A small network was shown many inputs. Here are its activations along a few directions, one row for each input.
Each table varies a few parts of the input and shows all the possible inputs, shuffled.
A made-up example of a description, with smaller parts first: one of 3 separate values, together with either a single point or one of 11 places around a ring or (one of 4 places along a line, together with one of 8 places around a ring).
Shared parts are said once, and a part with two or three values counts as separate values.

Other details of the inputs vary at random and push rows far along two fixed directions, the same in every table; ignore that.

Table:
x1: [-13  40  10 -45  36  -7 -24  -1 -19  27  -5  14]
x2: [-26  20  11 -18  27  -8 -42  48 -21   1  13   5]
x3: [-30  17  24 -43  50   5   1  37 -17   9  -4   4]
x4: [-38  39   1 -26  18 -11 -33  26 -26   2  -4   0]
x5: [ 80 -29 -22  35  22 -16 -19  45  22  72 -73 -13]
x6: [ -5   0   9   3 -48 -22  28 -51   5 -51  19  -9]
x7: [-45  22  17 -11  41  12 -30  40 -12  -6  13  17]
x8: [-18 -17   5  -2 -49  -9  27 -50  -4 -46  16  -6]
x9: [ -2  12  35 -41  10  -3 -22  26 -24  16  -8  24]
x10: [  4  21  28   3  22  10 -34  38  -5 -30   1  13]
x11: [-37  29   6 -20  34  11 -34  43 -10  -3   4   7]
x12: [ 82 -29 -37  57  26  27 -54  84  30  38 -41   7]
x13: [ -7  45  40 -13   4  -4  12  11 -45  14 -12 -11]
x14: [ 49 -45 -78  58 -31  30   5 -35  43  39 -24 -29]
x15: [-23  33  20 -43  54  11 -21  11  -8  15   8  20]
x16: [-21 -24  -3 -25 -14  -5  61 -52   0 -10  26 -15]
x17: [-24 -13   1   2 -37  -4  40 -37  17 -50  36   1]
x18: [-12 -37  41  -6  -2 -18  61 -50  29 -39  21 -13]
x19: [ -4   2  14 -21 -54 -26  49 -63  -6  -9   8  17]
x20: [ 86 -53 -58  29 -48   5  30 -20  36  51 -19   6]
x21: [ 58 -41 -91  57 -37  14  12 -24  42  43 -20 -21]
x22: [-22   3  -6   6 -57 -31  34 -53  -4 -31   8   1]
x23: [  0   8  10   4 -48 -14  25 -56   2 -54  18  -5]
x24: [ 72 -22 -57  19  39  31 -51  38  15  94 -52   8]
x25: [ 54 -15 -62  44  41  38 -57  80  30  66 -38   0]
x26: [-38  12 -17   0 -47 -21  33 -63  -7 -23   8  -6]
x27: [-19  15  16 -14  12  -5 -44  42 -24  -1 -10   8]
x28: [-31  23  12 -19  16  -5 -45  40 -25   3  -7   4]
x29: [-16   0   0   5 -59 -29  34 -55  -7 -40   4   0]
x30: [ -7  26  46 -24  28  10   0  32 -40   3  14 -12]
x31: [ 74 -34 -46  48  24  27 -50  86  24  43 -41   9]
x32: [-16  26  10 -15   6 -19 -32  37 -20  -3  -5   6]
x33: [  6  17  26   0  20   0 -41  33 -17 -24   6   8]
x34: [-34  15 -15  -2 -31  -7  30 -69  11 -25  21 -24]
x35: [ 55 -33 -88  66 -43   7  13 -29  34  48 -34 -13]
x36: [ -6  16  41  11  28  12 -30  36  -7 -33   9  23]
x37: [ 53 -53 -84  58 -36  26   6 -25  39  42 -24 -21]
x38: [ -4   0  52 -33  48 -27 -14  33  -8   0  -6 -13]
x39: [-21 -18  -1  -1 -39 -14  33 -43   4 -42  41  -4]
x40: [ -8  21  14 -14   4 -17 -30  32 -23 -12  -9   6]
x41: [-37  36  14 -19  44   5 -47  27 -16   4  10  -8]
x42: [ 61 -69 -51  69 -31  24  25  -7  46   5  -3   5]
x43: [-33  19  27 -47  40   1 -11  27 -36  17 -17  -2]
x44: [ -6 -13  32   7 -21  21  70 -42   0 -27  35 -11]
x45: [-40 -11  -5  11 -17  11  39 -52  22 -36  40   1]
x46: [  0   9  19  -8 -38   0  65 -51 -15 -17  22 -28]
x47: [-44  33  23  -6  52  18 -33  26  -1  -5  10   6]
x48: [-35  18  23  -3  35   6 -29  50  -8  -7  15  20]
x49: [ -3  14  10  13 -56 -19  26 -63  -4 -50   4   1]
x50: [-32  -9 -14  -2 -28  -2  29 -56   9 -29  41 -14]
x51: [ 68 -64 -43  76 -28  23  20  -9  51  -1  -1   3]
x52: [ 53 -27 -83  66 -36  13  10 -38  39  47 -36 -22]
x53: [ -2  30  22   3  -6 -23 -28  17 -20 -16 -22   9]
x54: [ -8   7  45 -24  29   6  -8  36  -9   6  11  39]
x55: [ 51 -42 -79  60 -18  38  14 -24  61  31 -10 -22]
x56: [-10   5  56 -32  50 -18  -6  34   3  -9  -9  -8]
x57: [ -9 -28  33 -18 -22 -27  50 -60  14 -29   4 -28]
x58: [-34   7  31 -32  55   7   4  33 -15  10   0  13]
x59: [-27  12  30  -1  32   4 -28  52  -9 -16  12  24]
x60: [-31  40   7 -11   2 -26 -29  24 -27   5 -14   9]
x61: [-15  -9  -5 -27 -10   0  38 -78   9  -7  38   3]
x62: [-24   0  -3 -20 -28 -22  65 -66 -12  -3  -2  -8]
x63: [-15 -21   4  -2 -39 -12  32 -44   0 -50  35  -4]
x64: [-18  16  -4 -23 -26 -16  42 -89  -3  -1   9   9]
x65: [ 58 -55 -62  41  -2  34  33 -44  52  47   0  10]
x66: [ -8  29  45 -22  18  15  -2  25 -41   8  -5 -15]
x67: [  0  10  34 -41  22  -6 -21  34 -22  14  10  26]
x68: [-39  27   7 -23  23   4 -46  32 -29   5 -10   2]
x69: [-26  29  19 -46  36 -12  -3  25 -31  19 -13  -2]
x70: [ -2  16  38 -37  25   4 -13  40  -9   8   5  31]
x71: [ 57 -27 -65  39  34  25 -64  79  12  72 -34  -1]
x72: [-27  34   5 -20  11 -20 -33  36 -21   3  -1   2]
x73: [ -4  14  30  -7  23  -8 -40  38 -17 -23   8   6]
x74: [-12 -11  15   4 -46  -9  24 -55   2 -56  18  -8]
x75: [ -5  -5  14   7 -46  -2  20 -58   0 -57  16  -5]
x76: [ 66 -26 -62  49  31  29 -56  94  30  66 -37   5]
x77: [ -8  29  47 -21  29  21   5  38 -27  -1   7  -7]
x78: [ -3 -16  27 -19 -20 -38  56 -55  17 -24   6 -27]
Each input here is: one of 6 places along a line, together with either one of 5 separate values or one of 8 places along a line.
Question: Changing only the place on the line of 6 turns x60 into x2. The same change can be made to x52. Which row results?
Answer: x41
Question: Changing only the place on the line of 6 turns x51 into x6. The same change can be made to x7. Which row results?
Answer: x4
Question: Which other rows does x20 become when the choice among 5 separate values takes its other values? List them by row number.
Answer: x1, x46, x69, x78
Question: Which other rows does x24 become when the choice among 5 separate values takes its other values? List them by row number.
Answer: x9, x43, x57, x66
Question: Which other rows agree with x76 in the place on the line of 6? List them by row number.
Answer: x3, x10, x11, x12, x15, x17, x25, x31, x55, x56, x70, x77
Question: Which other rows does x28 become when the place on the line of 8 takes its other values? List them by row number.
Answer: x8, x14, x27, x37, x68, x74, x75

Table:
x79: [ 43  -8   9   8  25  -7 -52  87  -6  20 -27  21]
x80: [-56  41  91 -38  37  -5 -20  51 -36 -57  28  -2]
x81: [ 53 -32 -33   3 -28  18  48 -61  16  53 -20   0]
x82: [ 36 -54 -44  46 -39   0  15 -25  38  -3  11  13]
x83: [ 21 -51 -46  55 -32  35  18 -15  46 -10  21 -19]
x84: [-41  37  48 -55  45 -29 -10   1 -27  17 -31 -12]
x85: [ 34 -29 -48   9 -13 -17  40 -58  35  45 -26 -34]
x86: [-68  41  83 -44  51  -3 -21  36 -28 -61  25  30]
x87: [-51  -1  51  -2 -26   5  54 -60   8 -85  50  -9]
x88: [-52  52  32 -81  36  -1 -16  -1 -47  19   5  18]
x89: [-57 -12  29 -12 -22  -3  49 -59   7 -78  64  12]
x90: [ 21 -20 -71  14 -36   9  52 -44  15  48 -14 -16]
x91: [ 45 -12  -9  -9  40 -17 -29  52  -6  78 -62 -24]
x92: [ 14   8 -32  22   4   9 -68  58  -3  20 -26  15]
x93: [ 34   4  -9  15  32  -3 -61  71  13  25 -16  28]
x94: [ 39 -17  10  11  42  13 -37  91   1  14 -16  15]
x95: [-43  -1  42 -18 -42 -22  45 -66   5 -79  39  21]
x96: [-41  -7  -1 -30 -17 -33  59 -90   2  -7   7 -29]
x97: [-48  55  72 -43   7 -31 -39  40 -53 -48   4  13]
x98: [-41  19  17   5 -37  -8  31 -64   5 -79  49 -17]
x99: [ 23 -37 -60  57 -43  26   6 -23  32 -16  10 -22]
x100: [ 33  12  -5  27  14   6 -62  62  -9  18 -42  18]
x101: [-80  44  75 -30  43   4 -31  34 -32 -57  42   5]
x102: [ 25 -60 -51  42 -27  26  23 -16  48  -9  22   7]
x103: [ 36 -11 -55  18 -29   1  53 -45  20  53 -14 -18]
x104: [-50  -2 -12 -42 -24 -27  58 -87   4 -13   8 -32]
x105: [ 33  19 -20  24  16  -1 -67  62   1  26 -30  15]
x106: [ 47 -35 -53   6 -24  12  40 -57  12  55  -6  -4]
x107: [-38  57  56 -57  25 -23   2  28 -57  20 -10  -2]
x108: [ 50  15 -21 -20  45  15 -35  36  -8  89 -36  12]
x109: [-32   4  37  -2 -47 -14  44 -51 -13 -86  39 -23]
x110: [ 21  10 -21  28  13   3 -69  60 -11  22 -29  17]
x111: [ 30  11   1  38  31  20 -57  66  -5   6 -31   0]
x112: [ 60   1  -2 -24  33   8 -28  52 -25  84 -40   3]
x113: [ 36 -23 -41  27 -36  10  58 -48  16  49 -27 -12]
x114: [-57  10  20   6 -39  -5  30 -65  -9 -84  51 -14]
x115: [ 27 -23 -59  26 -31   8  50 -43   9  52 -16 -13]
x116: [-66  56  75 -33  47   0 -32  38 -21 -53  38   5]
x117: [ 30  -4  -6  18  51  17 -48  75  19  18  -5  22]
x118: [ 28 -52 -53  38 -46   5  10 -23  43  -3  10  12]
Question: Describe the family of inputs behind these rows.
Answer: one of 5 places along a line, together with either one of 3 separate values or one of 5 places around a ring
Question: Changing only the place on the line of 5 turns x89 into x94. The same change can be made to x110. Which row results?
Answer: x97
Question: Changing only the place on the line of 5 turns x114 into x109. The same change can be made to x82. Which row results?
Answer: x79
Question: Which other rows does x106 become when the choice among 3 separate values takes its other values? List them by row number.
Answer: x96, x115
Question: Which other rows agree with x83 in the place on the line of 5? List them by row number.
Answer: x88, x90, x92, x99, x102, x104, x118

Table:
x119: [-76  45  70 -59  52  -4 -11   6 -25 -35  31  13]
x120: [-19 -15  19   3 -47 -23  58 -65   4 -53  24 -18]
x121: [-23 -26 -18  22 -28   9  38 -49  26 -34  33 -16]
x122: [100 -31 -58  79 -13  17 -59  71  23  51 -56  18]
x123: [ -5   5   9   0  37  24 -21  44   2  11   2  -2]
x124: [ 19  -1 -34  36   6  23 -51  44   5   2   1  18]
x125: [-17  27  60 -42  39 -17 -14  24 -28  -8  -5   5]
x126: [ -60   26  -21  -33  -37  -18   54 -104   -9   -4   25  -16]
x127: [  2  17  44 -18  27  -3 -10  38 -20   5 -10  -6]
x128: [  4  13  40 -42  27 -12  -8  32 -26  19  -8  16]
x129: [  9  -7 -40  -8 -62 -22  56 -90  -2  23 -20 -26]
x130: [-25  15   0   4  22   8 -49  39  -1 -19   7   8]
x131: [ 18  -9 -10 -12  41  19 -12  39   4  43  -6  20]
x132: [ 71 -58 -63  70 -63  -1  28 -27  45  -2 -19 -13]
Question: Describe the family of inputs behind these rows.
Answer: one of 2 separate values, together with either a single point or one of 6 places along a line
Question: Changing only the choice among 2 separate values turns x124 into x122. The same change can be made to x121. Which row results?
Answer: x120
Question: Which other rows does x132 become when the choice among 2 separate values takes its other values? List them by row number.
Answer: x130
